These are the activations of a small neural network, seen along a few directions. Each row is one input.
In each table, some parts of the input vary, and every possible input appears once, in random order.
A made-up example of a description, with smaller parts first: one of 5 places around a ring, together with either a single point or one of 11 places around a ring or (one of 3 separate values, together with one of 6 places along a line).
Shared parts are said once, and a part with two or three values counts as separate values.
In the rows, zero is written as 128.

Other details of the inputs shift rows strongly along three fixed directions, in all tables alike. That doesn't count.

A family of inputs:
R1: [131 131 136 153 121 128 123 143 132 136 129]
R2: [131 127 124 121 132 136 126 123 130 126 130]
R3: [130 125 123 123 132 132 127 119 129 130 130]
R4: [131 128 133 153 121 124 124 141 129 140 129]
R5: [127 126 129 121 132 135 134 126 131 125 123]
R6: [123 123 125 121 134 127 128 125 133 126 128]
R7: [129 132 128 155 119 124 119 135 125 132 133]
R8: [122 127 125 122 129 126 128 119 122 126 129]
R9: [126 124 127 121 133 130 130 124 135 131 129]
R10: [162 105  74 102 162 132 151 232  51 157 123]
R11: [133 134 135 150 118 128 119 139 129 136 129]
R12: [130 131 131 153 118 121 118 136 127 134 128]
R13: [130 129 128 123 131 135 132 121 128 124 125]
R14: [125 125 125 120 132 132 126 126 135 121 127]
R15: [129 127 127 121 130 135 134 125 129 124 124]
R16: [122 126 136 153 117 127 130 138 129 139 131]
R17: [127 129 131 119 126 124 129 121 124 133 127]
R18: [131 133 127 120 132 134 124 123 128 127 132]
R19: [123 128 131 119 130 121 129 124 125 129 126]
R20: [123 130 128 120 126 123 127 119 123 127 128]
R21: [128 129 124 122 132 132 123 123 128 121 130]
R22: [131 133 133 119 131 129 130 125 125 127 123]
R23: [132 110 137 119 131 125 129 126 119 119 135]
R24: [129 133 136 152 120 125 118 141 131 131 128]
R25: [131 132 134 120 133 128 132 127 127 127 122]
R26: [132 131 131 118 133 129 125 127 132 129 127]
R27: [129 132 127 120 131 129 121 123 128 123 128]
R28: [121 127 135 152 119 122 128 139 127 135 129]
R29: [131 129 127 121 132 129 123 120 126 132 128]
R30: [124 124 130 156 121 128 121 138 130 133 128]
R31: [128 133 130 121 131 128 128 123 124 121 124]
R32: [122 130 127 121 128 124 128 118 123 126 131]
R33: [125 126 129 120 135 129 126 129 133 124 126]
R34: [130 134 131 120 131 132 131 121 126 124 128]
R35: [124 125 129 119 130 125 135 124 130 132 128]
R36: [126 128 128 124 133 133 130 121 126 120 123]
R37: [125 124 126 121 135 125 128 125 133 126 127]
R38: [129 133 131 120 131 126 128 126 125 122 122]
R39: [179 170  62 119  66  83 187 143 181  84 167]
R40: [120 122 124 121 128 129 130 123 125 127 127]
R41: [127 127 122 123 133 128 123 119 126 125 129]
R42: [124 125 128 121 134 131 126 128 134 123 127]
R43: [125 127 126 120 128 129 131 118 123 131 131]
R44: [131 128 129 120 133 126 126 123 130 133 126]
R45: [128 129 132 121 134 131 135 127 131 126 123]
R46: [124 127 132 119 129 124 134 122 129 133 128]
R47: [119 122 125 120 130 127 132 126 126 127 127]
R48: [127 130 138 152 120 131 130 139 132 131 126]
R49: [127 126 129 158 120 128 119 134 126 133 130]
R50: [134 113 142 120 127 128 130 120 125 122 137]
R51: [127 134 129 121 133 130 129 123 124 120 127]
R52: [127 123 124 121 132 132 129 123 134 130 128]
R53: [122 129 132 120 127 122 126 120 124 129 125]
R54: [121 126 131 119 131 122 131 124 126 129 126]
R55: [130 129 127 121 132 136 124 122 128 127 130]
R56: [128 127 134 153 120 135 122 140 133 134 129]
R57: [126 125 130 120 134 134 128 127 135 128 128]
R58: [124 128 135 154 120 130 127 137 131 126 123]
R59: [128 132 133 120 133 125 130 126 128 122 122]
R60: [127 127 125 123 132 134 124 122 130 122 128]
R61: [126 126 127 120 134 123 127 124 132 127 126]
R62: [124 128 132 122 134 128 133 127 131 121 122]
R63: [126 128 132 118 129 123 131 122 126 133 127]
R64: [132 132 129 154 119 128 121 135 125 137 134]
R65: [133 135 134 152 117 129 119 137 128 134 131]
R66: [132 134 131 120 130 130 131 122 126 125 125]
R67: [127 129 129 118 127 126 129 120 121 133 129]
R68: [122 126 124 122 127 127 130 118 126 125 129]
R69: [131 129 129 120 130 126 123 119 129 132 126]
R70: [129 125 125 120 131 137 127 125 132 127 128]
R71: [126 125 124 121 131 134 125 125 131 122 127]
R72: [128 127 130 120 134 132 128 128 134 128 127]
R73: [125 130 129 120 128 128 130 119 123 131 132]
R74: [124 129 137 154 121 129 128 139 131 127 125]
R75: [126 127 125 122 130 132 132 125 129 119 122]
R76: [119 125 134 154 118 124 128 140 127 134 130]
R77: [128 123 124 122 131 133 127 121 131 131 127]
R78: [128 129 125 121 132 125 122 121 126 127 127]
R79: [128 127 133 152 122 127 125 138 132 138 130]
R80: [130 131 133 120 133 128 134 127 130 127 123]
R81: [123 123 126 120 127 131 133 120 127 131 128]
R82: [128 132 126 121 132 131 122 124 127 122 131]
R83: [127 131 137 154 121 125 120 141 132 131 128]
R84: [125 122 121 122 131 130 126 122 130 125 127]
R85: [129 131 129 119 131 127 121 124 130 123 126]
R86: [132 130 129 155 119 129 121 133 127 137 133]
R87: [125 125 125 121 128 130 133 119 125 131 130]
R88: [127 131 128 123 132 131 129 122 125 120 125]
R89: [123 125 134 154 116 128 129 136 129 138 130]
R90: [128 127 127 120 134 123 124 125 129 128 126]
Description of these inputs: one of 2 separate values, together with either a single point or (one of 4 places along a line, together with one of 11 places around a ring).
- The inputs of R77 and R84 match in every part but the choice among 2 separate values. If R64 is changed in the same way as R77 into R84, which row does it become? => R7
- The inputs of R1 and R83 match in every part but the choice among 2 separate values. If R57 is changed in the same way as R1 into R83, which row does it become? => R42
- Start at R5 and move only the place on the line of 4, one step at a time. The first step leads to R56. Which rows follow, in order? => R52, R89
- Change only the choice among 2 separate values in R69. List by row number the other rows that result. => R12

A family of inputs:
R91: [122 121 141 118 125 120 137 111 132 123 133]
R92: [130 134 129 121 128 134 132 115 123 117 134]
R93: [136 140 128 116 126 134 128 120 125 125 128]
R94: [133 120 124 113 137 126 128 131 130 143 132]
R95: [127 128 137 114 126 116 133 122 130 130 125]
R96: [131 129 131 119 135 126 125 122 120 115 131]
R97: [131 117 120 121 131 137 121 120 126 120 134]
R98: [114 127 131 118 131 119 136 128 117 127 126]
R99: [121 124 130 120 132 120 141 121 119 128 125]
R100: [139 137 123 118 133 129 128 128 116 126 120]
R101: [164 152 111 163  84 106 140 159 142 119 148]
R102: [121 132 131 113 129 119 133 130 121 133 121]
R103: [125 128 114 112 139 124 129 142 122 143 126]
R104: [132 122 119 113 138 122 128 137 127 143 130]
R105: [130 118 116 119 135 133 120 127 120 121 131]
R106: [114 138 165 129 117 132 129  76 197  90 124]
R107: [138 134 130 115 133 127 121 128 120 123 125]
R108: [142 129 112 115 143 130 117 140 121 134 131]
R109: [133 139 123 114 134 128 123 135 114 125 121]
R110: [128 122 114 120 130 142 126 122 122 125 134]
R111: [124 123 111 120 135 135 120 132 115 122 127]
R112: [130 126 140 113 125 120 134 117 133 131 128]
R113: [154 145 105 164  88  99 155 172 130 136 139]
R114: [116 115 114 117 133 126 131 136 115 133 127]
R115: [120 125 133 118 126 126 143 116 125 128 133]
R116: [145 128  93 169  91 106 151 170 128 135 145]
R117: [141 133 109 117 143 133 121 136 119 136 125]
R118: [124 135 127 121 133 127 125 125 116 116 127]
R119: [131 125 117 113 136 131 134 132 127 147 133]
R120: [ 84 118 208 197 145 164  87  99 142 137  89]
R121: [144 128 116 114 139 134 118 133 126 133 133]
R122: [110 139 147 129 130 135 129 110 169 101 114]
R123: [130 128 149 231 110 135 106 183  87 156 124]
R124: [119 123 137 118 128 116 136 117 128 122 130]
R125: [132 130 135 121 129 128 127 113 127 112 134]
R126: [120 111 121 117 130 123 131 124 126 129 131]
R127: [127 131 133 113 124 125 140 120 129 135 128]
R128: [131 125 115 115 140 125 132 134 123 145 125]
R129: [135 134 108 115 143 133 117 146 115 136 127]
R130: [135 162 140 187  69 116 150 118 210  93 142]
R131: [141 132 110 115 139 140 123 137 120 139 133]
R132: [119 113 118 117 128 133 137 121 125 134 134]
R133: [103 100 159 179 155 164  83 141  77 162 105]
R134: [114 132 159 134 128 133 124  98 176 100 118]
R135: [121 109 126 117 128 128 131 118 129 130 133]
- Describe the family of inputs behind these rows. => one of 5 places around a ring, together with either a single point or (one of 2 separate values, together with one of 4 places along a line)
- The inputs of R107 and R100 match in every part but the place on the ring of 5. If R124 is changed in the same way as R107 into R100, which row does it become? => R99
- The inputs of R119 and R94 match in every part but the place on the ring of 5. If R115 is changed in the same way as R119 into R94, which row does it become? => R91
- Change only the place on the ring of 5 in R135. List by row number the other rows that result. => R114, R116, R126, R132
- List by row number the other rows that have the place on the ring of 5 in common with R122. => R98, R102, R103, R109, R111, R114, R118, R129
- Start at R131 and move only the place on the line of 4, one step at a time. The first step leads to R93. Which rows follow, in order? => R92, R110
- Change only the choice among 2 separate values in R135. List by row number the other rows that result. => R97
- Change only the place on the ring of 5 in R106. List by row number the other rows that result. => R120, R122, R130, R134

A family of inputs:
R136: [112 127 136 147 111 132 134 100 150 121 131]
R137: [152 145 138 128 140 151 126 137 158  99 113]
R138: [121 122 134 127 124 131 123 121 127 116 134]
R139: [132 133 123 134 134 121 124 162  99 150 119]
R140: [125 148 134 144 112 128 120  95 136 123 134]
R141: [133 135 121 134 135 122 125 164  93 144 122]
R142: [180 141  35 103  82  78 192 171 167 103 171]
R143: [122 127 129 127 120 118 121 101 155 132 134]
R144: [129 130 125 134 133 122 127 162 104 154 119]
R145: [122 128 128 143 127 139 121 123 109 128 126]
R146: [114 114 113  17 183 133 149 103 119 126 112]
R147: [140 132 117 130 148 151 110 135 163 105 118]
R148: [140 127 122 135 130 130 116 156  96 143 137]
R149: [119 130 136 148 116 119 114 101 144 114 133]
R150: [133 134 148 126 126 123 127 115 131 135 123]
R151: [117 132 130 129 118 131 134  97 152 130 132]
R152: [117 105 129 145 131 129 122 130 128 136 128]
R153: [125 130 127 136 126 135 121 122 118 148 126]
R154: [126 116 117 145 131 142 128 150  93 137 125]
R155: [118  97 111  19 180 147 139 104 104 113 121]
R156: [111 127 140 138 130 126 127 136 116 125 116]
R157: [129 139 125 128 123 131 122 109 126 135 130]
R158: [123 125 140 139 126 133 114 128 116 124 133]
R159: [130 128 142 131 123 125 135 122 127 113 124]
R160: [118 114 126 139 136 127 138 168 105 144 118]
R161: [125 152 145 146 137 146 113 132 171 101 104]
R162: [130 132 124 127 123 116 114 108 139 132 133]
R163: [148 130 131 134 135 127 127 157  91 141 125]
R164: [130 112 124 136 134 135 126 161 108 154 135]
R165: [111 128 138 127 128 120 140 125 141 129 123]
R166: [141 121 109 139 134 123 115 157  97 146 133]
R167: [122 128 156 143 112 123 136 108 146 111 125]
R168: [117 124 139 126 119 127 131 107 152 123 139]
R169: [122 132 135 141 115 116 112  98 153 133 132]
R170: [121 120 125 128 125 121 125 112 149 135 133]
R171: [123 138 144 136 110 122 116 102 151 130 138]
R172: [139 119 136 137 134 131 132 159 104 155 123]
R173: [122 132 139 125 116 125 124 104 153 130 139]
R174: [146 129 132 134 133 126 126 154  98 147 123]
R175: [126 112 115 143 132 141 137 157 103 151 129]
R176: [138 143 121 141 141 164 117 131 151 109 117]
R177: [133 135 143 129 122 122 132 115 129 111 126]
R178: [129 129 134 133 128 130 114 132 111 130 136]
R179: [124 100 122  18 184 141 154  97 111 113 112]
R180: [125 133 129 131 123 117 114  99 140 117 135]
R181: [112 143 143 132 120 117 127 106 141 108 121]
R182: [139 138 133 135 143 160 108 141 155 107 122]
R183: [117 136 139 129 125 119 131 123 140 138 122]
R184: [139 125 122 134 129 130 115 156 101 150 135]
R185: [126 133 126 138 128 136 120 121 108 132 129]
R186: [137 115 134 136 137 131 138 162 105 153 124]
R187: [123 126 127 137 127 137 125 126 121 150 127]
R188: [116 124 135 146 115 120 118 102 147 111 132]
R189: [135 112 135 139 135 131 141 163 105 146 125]
R190: [117 121 127 132 122 137 133 114 128 122 127]
R191: [136 134 144 134 131 126 124 130 110 128 124]
R192: [108 129 140 128 122 121 136 119 139 115 119]
R193: [179 147  45 101  72  81 197 167 171  90 176]
R194: [119 148 137 125 122 114 127 109 136 115 125]
R195: [118 113 126 132 123 124 125 114 139 119 130]
- Describe the family of inputs behind these rows. => one of 5 separate values, together with either a single point or one of 11 places around a ring
- The inputs of R177 and R145 match in every part but the choice among 5 separate values. If R172 is changed in the same way as R177 into R145, which row does it become? => R187
- The inputs of R162 and R174 match in every part but the choice among 5 separate values. If R142 is changed in the same way as R162 into R174, which row does it become? => R189
- Change only the place on the ring of 11 in R181. List by row number the other rows that result. => R139, R141, R144, R146, R156, R160, R165, R183, R192, R194
- Change only the place on the ring of 11 in R184. List by row number the other rows that result. => R138, R148, R155, R158, R164, R168, R171, R173, R178, R193
